A small network was shown many inputs. Here are its activations along a few directions, one row for each input.
In each table, some parts of the input vary, and every possible input appears once, in random order.
A made-up example of a description, with smaller parts first: values(3) and (point or line(9) or (line(4) and ring(5))).
Shared parts are said once, and a part with two or three values counts as separate values.
In the rows, 128 means zero.

Other details of the inputs shift rows strongly along two fixed directions, in all tables alike. That doesn't count.

Rows:
r1: [139 127 130 104 117 111 154 135 135 133 129 147]
r2: [ 75 134 137 138 107 106 122  96 136 135 137  84]
r3: [120 131 137 143 141 130 125 110 155 139 127 124]
r4: [128 170 162 184 110 143 115 117 169  53 156 169]
r5: [ 92 121 126 123 114 110 112 126 123 168 116  74]
r6: [134  95 103 101 130 141 150 138 120 139 132 139]
r7: [ 67 135 121 140 124 100 104 113 118 157 137  95]
r8: [ 83 121 120 126 121 107 116 100 106 129 133  69]
r9: [140 127 114 103 145 123 127 146  91 136 124 155]
r10: [139 121 148 132 116 132 138 108 173  99 136 164]
r11: [133 135 125 118 130 106 133 147 130 139 133 163]
r12: [138 108 114 118 148 126 115 131 120 120 130 159]
r13: [141 144 146 152 131 139 105 108 147  75 140 170]
r14: [ 68 130 119 137 128 116 101 106 119 159 130 105]
r15: [165 109 116  89 132 117 135 163 106 141 109 128]
r16: [173 128 145 114 125 138 129 145 130 104 113 150]
r17: [ 98 153 130 136 144 125 116 109  97 141 120  74]
r18: [145 114 105  87 127 140 164 154  98 148 127 145]
r19: [153 118 125 115 121 155 151 131 136 109 137 165]
r20: [141 102 103 104 149 107 124 149 104 139 132 148]
r21: [145 140 133 123 141 113 147 141 140 147 125 137]
r22: [155 101 127 112 133 137 118 136 132 121 113 132]
r23: [ 70 138 118 161 121 116 103 118 122 125 150  92]
r24: [144 152 165 147 112 135 130 102 154  55 139 150]
r25: [149 120 106 112 151 152 147 144 113 158 125 137]
r26: [161 116 127 162 118 136 143 142 128 117 121 161]
r27: [153 121 116 100 152 138 148 137 121 176 115 150]
r28: [ 72 131 124 148 108 120 122 104 126 120 147  71]
r29: [100 139 119 130 149 135 111 102  97 152 118  78]
r30: [165 115 123 134 148 132 149 151 150 121 142 149]
r31: [133 153 143 165 117 125 123 136 159  73 155 163]
r32: [ 86 114 114 117 128 123 115  97 102 136 125  80]
r33: [161 130 146 143 112 162 126 134 160  93 129 154]
r34: [153  97 111 108 126 131 139 166 127 144 124 127]
r35: [ 95 150 125 140 142 108 115 113 103 139 125  64]
r36: [154 107 113 102 154 112 152 151 129 175 123 141]
r37: [ 69 153 133 148 119 127  97  95 121 144 132 110]
r38: [159 104 112 132 133 120 136 138  93 144 103 142]
r39: [150 130 113 112 149 142 154 155 107 155 125 134]
r40: [148 134 125 104 148 128 152 144 117 169 116 143]
r41: [153 102 107  78 139 138 146 131  96 143 118 146]
r42: [ 97 124 115 133 153 126 110 105 107 150 120  74]
r43: [ 85 126 129 152 110 143 101 113 133 129 126  71]
r44: [146 141 138 121 130 125 135 142 135 127 131 187]
r45: [165 128 144 116 114 119 139 153 155 125 117 154]
r46: [143 108 113  80 129 135 155 132 113 166 118 156]
r47: [ 88 117 125 121 117 126 107 116 123 170 110  80]
r48: [128 159 156 184 113 153 107 106 174  56 156 171]
r49: [ 92 150 118 146 134 121 128 128 112 147 135  70]
r50: [ 99 132 129 126 120 138  97 107 103 139 110  73]
r51: [ 63 136 116 161 124 132  96 106 121 128 144  93]
r52: [154 119 126  86 124 131 144 159 114 169 104 144]
r53: [156 116 115  97 124 146 145 168 106 152 114 135]
r54: [166 117 133 147 119 122 145 136 135 138 109 174]
r55: [166 125 133 124 115 134 141 164 145 109 128 146]
r56: [ 86 146 146 141 105 137 101 100 132 146 114  84]
r57: [147 150 170 184 135 123 113 100 187  52 148 133]
r58: [112 148 133 145 128 107 107 122 122  99 139 126]
r59: [131 167 183 163  97 134 133  94 184  61 143 160]
r60: [158 104 128 113 129 120 123 145 132 119 119 126]
r61: [146 111 102  91 125 124 164 159 107 142 133 139]
r62: [143 155 170 162 106 119 126 100 174  36 147 145]
r63: [147 113 116 131 151 145 140 138 140 135 133 138]
Each input here is: values(3) and (point or (values(4) and ring(5))).
- The inputs of r61 and r62 match in every part but the values(3) part. If r30 is changed in the same way as r61 into r62, which row does it become? => r57
- The inputs of r23 and r20 match in every part but the values(3) part. If r34 is changed in the same way as r23 into r20, which row does it become? => r60
- Change only the values(3) part in r16. List by row number the other rows that result. => r52, r53
- Change only the values(4) part in r11. List by row number the other rows that result. => r1, r21, r45
- Change only the values(4) part in r7. List by row number the other rows that result. => r2, r5, r36

Rows:
r64: [162 115 113  68 137 132 154 153  92 166 105 151]
r65: [131 115  89 104 168 113 145 156 104 192 136 193]
r66: [165 101 121  83 126 116 164 150 137 134 129 158]
r67: [171 152 176 167 130 134 140 113 208  87 136 174]
r68: [ 77 128 103 124 130 109 100 130  62 174 107  37]
r69: [160 113 105  79 136 145 167 164  97 167 116 145]
r70: [ 79 147 123 130 105 139 117 119  94 157 117  72]
r71: [187 112 116 104 155 122 153 162 117 124 123 145]
r72: [187 112 121 100 151 118 141 161 114 124 116 150]
r73: [151 152 167 178 111 119 128 112 209  16 181 244]
r74: [ 70 164 176 173  85 109  96  72 171  71 143  80]
r75: [ 46 142  80 137 155  98  99 123  48 171 143  73]
r76: [161 103 113  92 143 124 145 161 119 197 101 156]
r77: [171 114 123 111 146 136 161 159 149 167 120 163]
r78: [165  76  98  81 143 142 132 150  98 157 104 145]
r79: [ 66 159 145 202 127 134  78  66 152  55 169 131]
r80: [ 93 136 115 146 125 122 106 133  93 143 122  55]
r81: [175  85 108 102 138 154 136 152 125 130 118 157]
r82: [ 33 153  88 121 135 115 110 109  50 183 138  90]
r83: [168  82  96  77 157 141 149 144 104 156 114 137]
r84: [185 136 162 159 122 143 139 142 200 101 130 195]
r85: [ 66 145 110 105 124 125 128 109  69 186 113  45]
r86: [194 106 150 111 105 125 149 152 175  84 130 208]
r87: [ 88 169 189 206  68 128  97  82 206  35 155 108]
r88: [ 62 175 162 173  89 133  91  81 127 105 123  66]
r89: [ 84 116 111 133 131 144 111 106 105 144 125  58]
r90: [ 81 161 171 184  84 124 113  87 184  63 154  90]
r91: [ 82 144 134 134 132 113 111 105 121 182 111  74]
r92: [177 115 153 135 133 146 121 112 169  67 128 168]
r93: [204 112 124 119 148 135 157 173 139 102 131 169]
- The inputs of r70 and r80 match in every part but one. If r85 is changed in the same way as r70 into r80, which row does it become? => r71
- What is each input in this table made of? => values(5) and (point or ring(5))
- Change only the values(5) part in r65. List by row number the other rows that result. => r73, r75, r79, r82
- Change only the ring(5) part in r90. List by row number the other rows that result. => r66, r74, r86, r87
- Change only the values(5) part in r78. List by row number the other rows that result. => r68, r76, r86, r88

Rows:
r94: [212  97 142 120 154 113 151 151 206 116 132 220]
r95: [ 82 149 115 121 123  71 124 139  92 156 126  52]
r96: [160 111 142 123 120 132 160 133 200 126 145 212]
r97: [ 97 184 171 171  76 107 138 110 176  59 161 127]
r98: [217 100 130 145 171 144 145 172 173 140 122 206]
r99: [ 98 103 100 134 137 142  99 123  78 152 107  18]
r100: [122 134 174 144  73 158 104  84 167  52 133 139]
r101: [151 105 107  89 149 166 127 130  73 155  95  97]
r102: [ 33 119  58 142 167 110  82 102  41 123 173 128]
r103: [125 189 166 208 122 119 111 131 152  66 141  94]
r104: [165 190 163 162 138 140 138 130 141  80 129 154]
r105: [ 50 135 125 122 111 128 109  97 112 206 117 105]
r106: [185 102  98  85 188 154 158 157 103 217  97 182]
r107: [ 92 197 177 167  71 119 116 104 150  75 143 136]
r108: [ 84  90 108 103 120 106 105 108  92 148 114  25]
r109: [175  43  71  12 128 139 182 177  93 176 112 153]
- What is each input in this table made of? => point or (values(3) and ring(5))
- Change only the values(3) part in r98. List by row number the other rows that result. => r99, r103
- Change only the values(3) part in r108. List by row number the other rows that result. => r94, r95
